These are the activations of a small network on made-up records, seen along a few directions, one row for each record.
After each row come some of the record's fields: Y, D, V, G.
Other fields move the rows too, some of them a lot.
In the rows, zero is written as 500.
Strong random noise was added to every row along 3 fixed directions; ignore it. To show where, here is one row again and again, with new noise each time:
[361 443 349 410 387 430 525 327 335 460 361 587 318 554 403 393]
[564 462 633 782 356 329 832 541 355 548 475 568 737 387 229 441]
[624 763 586 365 457 344 438 438 275 434 368 384 463 477 572 652]
[461 505 534 615 397 368 818 499 421 638 581 519 748 560 242 319]
[664 456 680 825 326 307 678 515 238 369 266 606 537 207 335 646]

[629 353 850 936 419 414 719 688 456 428 479 633 645 112 389 585]  (Y y1; D d1; V v1; G g1)
[570 722 545 338 449 495 360 451 320 395 465 351 334 504 730 662]  (Y y1; D d2; V v1; G g1)
[507 518 410 570 405 493 311 387 439 429 369 529 307 431 564 501]  (Y y1; D d2; V v3; G g2)
[365 578 546 400 513 519 514 467 472 499 457 517 575 494 334 460]  (Y y2; D d2; V v4; G g2)
[643 834 519 218 536 473 264 464 491 465 509 150 414 599 690 836]  (Y y2; D d1; V v2; G g1)
[568 649 557 464 534 349 826 575 604 739 722 506 748 711 337 264]  (Y y1; D d1; V v2; G g2)
[489 323 512 619 445 459 676 396 383 475 342 760 400 402 234 400]  (Y y1; D d1; V v4; G g2)
[485 386 627 691 609 664 557 572 612 618 614 660 642 526 428 313]  (Y y1; D d2; V v4; G g1)
[435 341 154 350 572 617 504 440 723 549 696 636 415 893 632 335]  (Y y2; D d2; V v2; G g1)
[298 576 443 230 541 619 378 396 562 470 543 378 451 663 629 476]  (Y y2; D d2; V v1; G g1)
[455 671 451 282 476 385 590 522 382 612 553 307 520 609 466 498]  (Y y1; D d1; V v1; G g2)
[513 179 169 595 429 452 499 401 380 245 230 783 138 478 420 500]  (Y y2; D d2; V v2; G g2)
[504 220 442 733 298 676 458 525 537 599 503 532 585 384 365 598]  (Y y1; D d1; V v2; G g1)
[635 377 539 902 424 297 475 518 427 328 284 597 373 211 419 629]  (Y y2; D d2; V v3; G g2)
[417 256 454 480 487 502 412 356 467 401 410 682 336 552 615 515]  (Y y1; D d2; V v2; G g1)
[535 377 739 779 337 472 703 549 452 526 376 680 639 219 248 554]  (Y y1; D d1; V v4; G g2)
[384 619 461 502 342 576 358 591 430 635 511 194 602 513 445 649]  (Y y1; D d2; V v1; G g2)
[794 795 743 458 579 268 577 626 266 342 429 316 677 414 549 720]  (Y y2; D d2; V v4; G g2)
[597 468 551 463 356 432 448 477 383 439 404 508 477 436 543 575]  (Y y1; D d1; V v1; G g2)
[388 506 475 420 448 480 560 422 334 459 282 462 463 484 414 525]  (Y y1; D d2; V v4; G g2)
[644 696 578 378 470 250 795 521 432 545 567 370 612 593 386 461]  (Y y2; D d1; V v1; G g2)
[791 657 567 505 585 358 504 702 534 532 564 476 636 510 734 599]  (Y y1; D d1; V v3; G g2)
[434 406 214 373 660 456 602 362 440 414 459 664 286 617 534 314]  (Y y2; D d2; V v3; G g1)
[776 566 657 481 613 299 590 544 598 472 709 460 709 541 666 532]  (Y y2; D d1; V v3; G g1)
[441 384 582 597 502 539 482 454 470 520 527 567 546 498 482 502]  (Y y1; D d2; V v2; G g1)
[562 230 605 862 380 563 497 439 304 325 165 718 317 220 375 605]  (Y y1; D d2; V v4; G g1)
[481 521 429 470 507 466 521 536 460 450 413 475 484 574 426 577]  (Y y2; D d2; V v4; G g2)
[520 608 499 312 786 392 489 545 708 589 715 471 587 740 727 424]  (Y y2; D d2; V v3; G g1)
[434 298 377 574 488 550 393 407 523 380 483 567 323 407 496 472]  (Y y2; D d1; V v3; G g1)
[270 379 583 472 453 625 545 489 428 551 349 448 441 288 208 429]  (Y y2; D d1; V v4; G g2)
[391 321 494 565 606 762 386 562 681 565 592 506 548 358 472 358]  (Y y2; D d1; V v3; G g1)
[293 165 383 612 401 572 577 565 534 583 438 575 410 518 317 245]  (Y y1; D d1; V v1; G g2)
[645 634 561 447 588 564 347 521 686 561 542 411 537 430 712 630]  (Y y2; D d1; V v3; G g1)
[686 308 492 618 526 391 505 479 577 347 508 655 419 419 628 499]  (Y y2; D d1; V v3; G g1)
[435 435 498 480 478 472 474 409 397 392 375 554 432 483 373 457]  (Y y2; D d2; V v4; G g2)

Which values does each new row have?
[303 469 333 118 598 546 442 371 598 622 502 532 421 821 498 278]  (Y y1; D d1; V v4; G g2)
[431 382 446 493 338 467 423 403 432 372 395 466 330 454 416 500]  (Y y2; D d1; V v1; G g2)
[652 542 661 442 490 565 382 567 499 388 271 448 420 325 549 685]  (Y y2; D d1; V v4; G g2)
[460 480 543 486 407 572 360 417 533 489 515 462 418 476 577 552]  (Y y1; D d1; V v1; G g1)
[708 724 525 298 570 340 493 502 364 501 532 390 589 542 653 541]  (Y y1; D d1; V v3; G g2)
[628 831 674 173 605 416 364 485 436 632 498 170 640 500 643 585]  (Y y1; D d1; V v3; G g2)
[560 633 681 429 542 345 579 605 488 566 561 356 675 581 520 466]  (Y y1; D d1; V v1; G g2)
[651 434 496 552 600 503 467 519 497 468 543 656 515 644 617 555]  (Y y1; D d2; V v2; G g1)
[596 563 498 374 566 400 522 449 639 571 635 539 559 716 758 468]  (Y y1; D d2; V v3; G g1)
[473 545 588 555 402 458 470 413 409 399 427 491 464 444 303 463]  (Y y2; D d2; V v4; G g2)
[419 402 641 542 596 541 490 504 620 576 529 596 636 484 613 440]  (Y y1; D d2; V v3; G g1)
[433 216 305 577 445 385 706 431 584 603 564 751 465 633 372 187]  (Y y1; D d1; V v3; G g2)
[557 720 650 429 641 420 446 544 512 440 404 624 547 324 657 473]  (Y y1; D d2; V v3; G g2)
[675 361 570 691 630 471 567 635 608 505 628 745 625 509 685 484]  (Y y1; D d2; V v3; G g1)
[776 548 679 848 483 444 649 686 579 465 478 421 738 208 521 674]  (Y y2; D d1; V v3; G g1)
[464 617 838 646 610 412 662 605 495 545 523 418 873 202 333 458]  (Y y2; D d2; V v3; G g2)
[632 603 572 483 495 373 498 485 443 449 376 491 595 463 581 631]  (Y y1; D d2; V v3; G g2)
